A small network was shown many inputs. Here are its activations along a few directions, one row for each input.
In each table, some parts of the input vary, and every possible input appears once, in random order.
Descriptions start from the smaller parts, as in this example, which fits no table here: ring(8) and (point or line(9) or (values(2) and line(6))).
Shared parts are said once, and a part with two or three values counts as separate values.
In the rows, zero is written as 128.

Table:
x1: [115 128 187 169 121  97 137 140 116 157 130 172 149 212 147 166 136]
x2: [101 104 129 136 116 106  89 133 153 116 127 134 124 135 115 135 152]
x3: [124 159 181 169 147 169 142  84  90 124 172 117 156 250 151 132 187]
x4: [105 147 174 198 139 145 143  92 120 128 181 154 138 200 159 161 138]
x5: [ 73 138 120  19 132  28 191  44  93 103 100  71 129  18 186  82 126]
x6: [151 168 154 207 144 153 141  96  88 134 179 164 139 189 138 168 108]
x7: [166  94 105 111 129 144 130 158 145 125 116 120 101 106 109 126 106]
x8: [155 143 151 165 120  98 105 159 105 156 166 163 129 152 120 166 115]
x9: [101 130 153 133 128 113 104 131 165 145 137 150 118 157 131 169 130]
x10: [141 123  54  97 103 166 134 166 146 116 100 100 128  61  97  93 114]
x11: [118 156  99  27 139  34 193  47  63 109  99  82 130   8 162  88  98]
x12: [145 122  67  74 132 194 130 154 167  91  61  74 116  28  81  37 103]
x13: [162 148 166 179 127 105 136 144  86 163 128 182 151 202 126 173 106]
x14: [159 107  98 131 137 143 107 146 124 147 118 149 121  93 119 137 119]
x15: [112  88 118 122 132 136 107 142 154 140 119 138 119 104 142 130 148]
x16: [119  76 126 102 124 136 130 154 175 119 117 110  98 117 133 119 135]
x17: [171 180 160 178 153 178 141  89  58 129 171 127 158 240 130 140 157]
x18: [107 123 171 155 115  91 106 155 136 150 168 153 127 163 142 158 145]
x19: [148 150 132 142 133 121 103 135 134 151 135 160 120 146 109 177 100]
x20: [100 104  88  66 126 187 128 150 197  84  63  63 114  39 107  30 130]
x21: [148 124 108 146 121 114  89 137 123 122 126 143 126 124  92 143 122]
x22: [ 96 105  74  89  98 158 133 162 176 109 102  90 126  72 121  86 143]
Describe the family of inputs behind these rows. -> values(2) and (point or line(10))
Changing only the values(2) part turns x7 into x16. The same change can be made to x21. Which row results? -> x2
Change only the values(2) part in x20. List by row number the other rows that result. -> x12

Table:
x23: [154 176 166 180 149 127 152  78  59 139 174 152 149 203 148 164 126]
x24: [106 140 124  98 135  67 144  76 103 125 140 125 121  73 156 139 114]
x25: [116 138 175 131 128  65 144 110  96 150 137 151 141 171 158 160 133]
x26: [145 127 132 206 133 211  89 152 156 131 165 152 125 199 103 155 142]
x27: [140 151 164 138 129  69 148 110  75 152 137 155 146 165 147 161 118]
x28: [ 87 126 139  90 127  58 144  88 116 126 134 118 124  92 166 133 135]
x29: [163 121 112 171 122 160  92 176 147 145 137 162 119 142  94 157 107]
x30: [146 161 150 147 137  76 140  91  73 144 158 158 137 145 145 171 106]
x31: [118 107  69  95 126 187 115 141 181  94 101  86 108  44 104  75 124]
x32: [146 117  62  91 125 188 123 150 157 100  91  86 116  49  94  70 115]
x33: [135  98 137 152 112 144  92 194 170 145 117 155 123 165 102 146 135]
x34: [109  84 103 113 112 136  94 173 193 123 112 126 103  83 111 120 129]
x35: [ 99  93  85  88 118 176 118 153 193  96  96  82 111  63 115  71 141]
x36: [105 154 189 176 143 117 145  80  95 137 179 146 145 219 169 163 157]
x37: [106 125 146  79 125  52 159 104 106 135 110 120 131 101 159 125 125]
x38: [ 79 136 121  61 134  93 168  66 118  97 117  75 129  66 166  81 144]
x39: [ 97 138 171 141 132  69 134  93 109 143 159 152 132 160 166 169 137]
x40: [127 158  99  67 141 103 175  64  83 100 113  83 134  52 144  83 114]
x41: [124 153 193 164 139 113 154  98  82 144 157 146 154 229 162 154 153]
x42: [118  97 132 164 116 149  81 177 183 138 138 156 114 154 109 155 138]
x43: [150 168 179 169 140 115 154  97  61 144 156 149 158 221 146 153 137]
x44: [136 149 120  96 135  65 153  85  82 128 130 126 128  76 144 135 101]
x45: [173 137 127 202 132 209  99 162 132 138 156 153 132 202  95 151 130]
x46: [136 111 116 173 123 160  81 167 170 139 145 161 112 138 102 161 119]
x47: [145 114 156 185 123 193 101 181 155 139 138 149 135 225 105 141 154]
x48: [126  98  85 121 120 149  92 162 180 123 118 130 102  66 102 124 113]
x49: [116 151 157 153 135  76 132  85  93 143 172 158 131 146 157 179 121]
x50: [ 97 149 105  72 139 104 167  57 103  97 127  81 128  53 157  88 129]
x51: [131 141 131  83 128  57 157 102  85 133 108 121 137  93 143 123 113]
x52: [168 129 140 188 128 202 105 178 135 141 131 150 139 218  93 139 138]
x53: [160 113 127 157 116 148  98 193 149 148 116 158 125 157  91 146 115]
x54: [125 169 171 184 147 125 137  69  80 133 189 149 145 202 156 168 144]
x55: [118  93  91  76 116 170 131 168 181 105  71  83 118  72 108  63 134]
x56: [126  84 109 102 110 133 109 189 181 132  88 126 111  94 106 111 123]
x57: [142 109  76  80 118 178 130 168 159 106  70  83 124  67  94  61 124]
x58: [126 113 148 198 126 201  90 164 168 132 158 148 129 217 114 150 162]
x59: [123 148 112  56 135  95 184  81  86 108  89  80 141  70 146  74 121]
x60: [ 98 135 125  50 132  89 181  82 106 107  93  76 137  77 160  74 138]
x61: [154 109  80 116 121 148  99 169 158 126 107 129 110  67  90 118 103]
x62: [149  99  94 105 114 140 110 187 160 133  84 126 116  85  92 109 110]
Changing only one part turns x60 into x41. The same change can be made to x57. Which row results? -> x52
Describe the family of inputs behind these rows. -> values(2) and line(4) and ring(5)
Change only the values(2) part in x36. List by row number the other rows that result. -> x58
A walk changes only the line(4) part. It starts at x54 and steps to x49. List the rest of the walk in order. -> x24, x50
